A small network was shown many inputs. Here are its activations along a few directions, one row for each input.
In each table, some parts of the input vary, and every possible input appears once, in random order.
Descriptions start from the smaller parts, as in this example, which fits no table here: values(2) and (point or ring(11) or (line(6) and ring(8))).
Shared parts are said once, and a part with two or three values counts as separate values.
In the rows, zero is written as 128.

Other details of the inputs shift rows strongly along two fixed directions, in all tables alike. That doesn't count.

Table:
r1: [ 63 149 123 197 136 112 153 149 117  86  91 158  95 146 206]
r2: [119 101 124  99 124 206 139 114 123 102 187 132 135 151 139]
r3: [147 196 113 104 142  60  96 135 132 164  69  95 157 101  68]
r4: [162 122 138  99 128 163 134 124 118 144 154 117 142 118  95]
r5: [ 89 146 107 159 127  95 138 171 149 102 106 132 104 143 201]
r6: [ 94 156 112 160 151 102 146 146 138 115  81 160  92 165 188]
r7: [ 87  83 121  98 119 210 146 111 130  99 199 164 141 150 164]
r8: [190 115 141  68 106 194 103 117 115 194 155  97 159 108  51]
r9: [175  96 138  61 105 237 121 117 115 154 176 110 138 119  69]
r10: [137 152 114 111 143 118 124 163 144 152  87 118 128 125 150]
r11: [139 127 130 132 138  94 131 130 127 143 126 146 148 111 119]
r12: [143 119 131 123 124 120 109 111 116 163 132  98 128 105  88]
r13: [105  90 140 111 111 159 131 128 131 122 165 144 125 128 120]
r14: [188 169 137 100 141 104  89 150  90 211  62  96 138 104  76]
r15: [ 95  95 130 106 115 223 145  99 133 104 207 149 134 164 161]
r16: [172 136 143 102 127 127 133 114 122 142 126 111 151 112 101]
r17: [133 101 132 102 103 202 147 100 135  97 162 142 117 145 138]
r18: [164 165 142 166 137   4 113 138 135 131  58  99 140 106  94]
r19: [ 81 107 109 182 131 113 147 125 153  76 133 193 108 152 181]
r20: [ 82 157 121 179 141  83 124 171 132 105  91 138 108 124 190]
r21: [179 134 134 103 124  92 109 114 108 162 100  75 142  91  69]
r22: [ 93 125 132 184 135  85 140 134 146  77 126 145  96 148 150]
r23: [124 103 128  90 117 197 146  99 126  96 179 130 138 152 151]
r24: [112 104 148 121 108 169 130 116 138 128 171 130 119 140 121]
r25: [186 151 144 117 135  94 108 126 118 187 115 102 165 101  72]
r26: [ 75 121 111 198 141  83 145 117 138  63 124 149  80 147 174]
r27: [123 136 114 184 149   9 108 134 128 136  75 126 126 100 119]
Description of these inputs: point or ring(6) or (line(4) and line(5)).
Question: Which other rows does r23 become when the line(5) part takes its other values? List them by row number.
Answer: r16, r17, r18, r21
Question: Which other rows does r13 become when the line(4) part takes its other values? List them by row number.
Answer: r18, r22, r24

Table:
r28: [138  98 136 103 119 175 130 102 122 135 174 136 141 129 107]
r29: [133 109 140 108 114 170 124 136 112 149 139 115 116 117 114]
r30: [ 90 113 127 151 126 141 136 129 124 114 136 149 100 138 158]
r31: [121 146 117 188 152  16 117 139 149 119  98 143 154 117 132]
r32: [160 144 128  98 135 140 117 137 115 167 114 119 151 120 107]
r33: [164 146 132 136 135  65 115 119 129 134 105  96 151 110  90]
r34: [147 132 136 104 119 131 111 133 110 154 117  85 127 104  95]
r35: [ 93 117 128 144 119 143 139 128 129  99 131 136  92 138 155]
r36: [104 141 120 130 128 148 149 127 136  91 131 139 116 151 172]
r37: [161 109 140 107 119 151 126 114 123 142 153 119 146 119  93]
r38: [ 77 109 123 142 124 138 132 143 133 117 147 148 113 132 164]
r39: [142 144 125 127 135 129 132 140 129 134 111 132 133 135 141]
r40: [121 121 128 154 131 110 137 106 140 101 137 145 120 141 130]
r41: [131 131 120  87 128 161 122 148 127 155 143 128 156 123 129]
r42: [104 134 118 135 131 151 146 123 140 102 130 154 110 157 169]
r43: [105 136 128 167 131  92 125 135 130 117 101 135  98 131 140]
r44: [145 109 137 101 116 162 132 105 127 122 159 120 135 126 100]
r45: [165 165 123 122 142  81 116 140 128 152  78 106 144 117 109]
Question: Describe the family of inputs behind these rows.
Answer: values(3) and (point or line(5))
Question: Changing only the values(3) part turns r34 into r36. The same change can be made to r30. Which row results?
Answer: r32
Question: Which other rows does r39 become when the values(3) part takes its other values? List them by row number.
Answer: r29, r37
